Each row below holds a small network's activations on one input, seen along a few directions.
Each table varies a few parts of the input and shows all the possible inputs, shuffled.
Descriptions start from the smaller parts, as in this example, which fits no table here: values(3) and (point or line(11) or (line(4) and ring(5))).
Shared parts are said once, and a part with two or three values counts as separate values.

Other details of the inputs vary at random and push rows far along three fixed directions, the same in every table; ignore that.

A family of inputs:
row 1: [ 13 -12  -1   3   2   1 -12  13  13   8  -3   4  -7 -15]
row 2: [-10   4   9   6 -10 -11   0   8   2  -6  -1   7  -2  -5]
row 3: [  0   0  -2  -3   8   7 -22   1   6  -2  14   4   7   3]
row 4: [-10  -5  10   4   1 -12   2   6   1  -7  -3   9 -12  -2]
row 5: [  3   6  16  24   6  -7   8  -8   4  -5  -3   4  -7 -23]
row 6: [ -2 -12  -5  -6  -4  -8 -13   7   7   1  -5   4 -12   6]
row 7: [  3  27  19  18  21  -2  42  -4  -9   7  19   0 -11   5]
row 8: [-11  -9  -5  -7   1  -1 -16   4   3  -7  -3   0   3   3]
row 9: [ -7 -10  -5 -13  -4   0 -19  10   0   2   1  -7   0   3]
row 10: [  2 -13 -13 -13  -5  -2  -8  -1   4  -8   1   2   1   5]
row 11: [  5   5  -7  -3   1  11  -6 -25 -14 -10  -8  -7  34   6]
row 12: [ -3  10  -2   4   5   5  39   5  -8   2   7  -9 -12  14]
row 13: [ -6  -9  -6  -1  -3   3 -16  -4   2  -1 -10   2  -3   3]
row 14: [ 14   1 -12  -8   4  18  17   9   9  25  26 -16 -14  25]
row 15: [ -9  -7  -7 -11  -7  -3 -12  13   9  -4   0   3 -12  -1]
row 16: [  8  -7  -4 -11 -11  -2 -14  -2   2  -4  -3  -1   9   7]
row 17: [ -3  15  10   0  -2   5  35   6  -6   9   5 -15  -7  12]
row 18: [  5 -15  -7  -2   0   7 -21  16  12   0  10 -11  -4  -4]
row 19: [ -6  -2  10   3  -8  -6  -2  -3  -3   6  -7   6 -12  -8]
row 20: [ -5  13  -7  -1  17   6   2 -35 -16 -27  -8  -3  43  -2]
row 21: [ -5   9  17  10  -8 -17  14   7  -1  -9  -2  13 -12  -7]
row 22: [-14  -1   9   1  -2  -5  -2  -2   3  -2  -6   5  -8  -8]
row 23: [  9 -10 -10 -14 -14   5 -15  13   3  15  -8   2   0   3]
row 24: [ -5   2   4   6 -16  -6  -2  -1   2   0  -5   8  -5  -9]
row 25: [  6  -2 -11  -8   3  13  24   3 -10  23   0 -15   9  15]
row 26: [ -3   5  11   8   3  -9  15  -2  -2  -5 -14  20  -4 -15]
row 27: [ -1 -16 -11  -9  -2   5 -16   9   3   7  -9   7   0   2]
row 28: [ 15   6 -14  -2  25  15 -14 -23 -10  -5   3   7  41   3]
row 29: [ 18   9  -2  11  29   2  -2 -34 -13 -28  -2  -8  47  -1]
row 30: [  5  -2  -6   0   1   9 -19  -6   6   8  11   5   0  -2]
row 31: [-11  18  20  13  -7 -14  10  -3  -2  -7  -8  11  -6 -14]
row 32: [  3  -5  -3  -2 -14 -10  -8   9   7  -2  -3   7  -9   3]
row 33: [ -7   7  22  10   5 -20   8  -1 -13  -9  -5   9  -8 -10]
row 34: [  0   7  -8 -12  -8  17  22   3  -1  17   5 -26  -2  16]
row 35: [ -2  10  22  22   7  -6   6  -4   6  -8  -2   4  -9 -23]
row 36: [ -3 -13 -17  -8 -10   4 -16  -3   5  -2  -5   2   0  -2]
row 37: [  7   4 -15  -6  -4  13  29   6  -5  18   3 -11   7  14]
row 38: [  7  -6   6  10   7  -7  -5   7   6  -7   5   1 -10 -11]
row 39: [  1   9 -14  -4   7  22  15   1   5  24  25 -20  -6  15]
row 40: [  4 -12  -3  -8  -4  -5 -16   1   0  -1  -4   0   2   7]
row 41: [ -8   0   4  -1  -5  -2 -10   0  -2   1  -6  -1  -5  -5]
row 42: [  1   0   8  -5  -6 -11  -4   5  -4  -8  -2   3  -4  -4]
Description of these inputs: ring(6) and (values(2) or ring(5)).
Question: The inputs of row 20 and row 10 match in every part but the ring(6) part. If row 35 is changed in the same way as row 20 into row 10, which row does it become?
Answer: row 29
Question: List by row number the other rows that have the ring(6) part in common with row 21.
Answer: row 4, row 7, row 12, row 33, row 38, row 42
Question: A walk changes only the ring(6) part. It starts at row 41 and steps to row 19. List the rest of the walk in order.
Answer: row 25, row 40, row 33, row 9
Question: List by row number the other rows that have the ring(6) part in common with row 28.
Answer: row 1, row 23, row 25, row 26, row 27, row 37

A family of inputs:
row 43: [  0 -10  -3  -6  -5  -8 -35   7   9  -9   5   6  -3  -4]
row 44: [ -4  -4 -10  -3   4   3 -21  -7   5 -12   4  -2  11   1]
row 45: [ 1  4  2  3  4  2  1 -3 -2  3  3  3  3 -2]
row 46: [ 15 -12 -24 -15  -4  15 -16   6   6  13   7 -10   8  12]
row 47: [  1   2   7   8  11  -5 -10 -12  -3 -15  -8  10  14 -14]
row 48: [  2   4  -9  -4  -4  11  43   3  -7  19   1 -13  -6  20]
row 49: [ -4  29  25  21  15   1  59  -8 -13  10   9  -5 -11   4]
row 50: [ -5  -7 -16 -15  -5   3  -9   0  -4 -10   0  -6  12  15]
row 51: [ -8   0  -7  -8 -13   4   6   7   0   2   1 -15  -6  12]
row 52: [  0   7  18  13  14 -10   0 -13  -8 -17  -6  10  14 -11]
row 53: [-15  -7  19   1 -29 -17   7  33  14  22  -5   7 -57 -10]
row 54: [  9   2 -15  -4   4  16   4  -5  -3   8   6  -7  13   9]
row 55: [  5 -16  -5 -12 -15  -2 -23  23  16  15   6   5 -24  -4]
row 56: [  1   2  14   5   7 -13 -21  -8  -2 -14  -5  15   7 -13]
row 57: [ -7   7  31  15 -13 -23   3  -2  -2  -9 -20  27 -14 -27]
row 58: [ -3  -3  -2   2   4  -4 -14  -2   3 -12   3  -2   3  -4]
row 59: [  2  19   8  12  13  12  47  -9  -8  12   7 -11  -4   8]
row 60: [  8   0  -1   1  12   0 -12 -12  -4 -13  -4   3  24  -3]
row 61: [ -3   5  15  12  11 -10  -5 -11  -4 -15  -7   9   7 -15]
row 62: [ -2   0  10   5   5 -14 -20  -5   2 -21  -2  11   7 -11]
row 63: [ 11 -11 -27 -10  -1  17  -2   6   5  16   6 -17   4  12]
row 64: [ -5 -20 -20 -21 -15   4 -18  17   5  10  -1  -6  -9  14]
row 65: [ -1   2  -8  -8  -6  11  15  -1  -7   7  -4 -16   7  13]
row 66: [  4   7   4  10  10  -1  -9 -21  -5 -14 -10  12  24 -12]
row 67: [ -1   1 -15  -8   2  10  -3   2   3   4  14 -15   5  13]
row 68: [10 10  4 11 10  7 34 -5 -7  7  4 -6  6  6]
row 69: [ -1  -3 -10  -4   8  12 -11  -9   0  -1   2  -8  13   5]
row 70: [-11  -8  17  -1 -23 -19   8  28  11  15  -7  19 -47 -11]
Question: What do these inputs look like to the network?
Answer: line(4) and (values(2) or ring(5))
Question: The inputs of row 60 and row 52 match in every part but the line(4) part. If row 59 is changed in the same way as row 60 into row 52, which row does it become?
Answer: row 69
Question: A walk changes only the ring(5) part. It starts at row 67 and steps to row 43. List the rest of the walk in order.
Answer: row 62, row 58, row 44
Question: A walk changes only the line(4) part. It starts at row 54 and steps to row 45. List the rest of the walk in order.
Answer: row 49, row 67
Question: Which other rows does row 56 become when the line(4) part takes its other values? List them by row number.
Answer: row 43, row 46, row 55
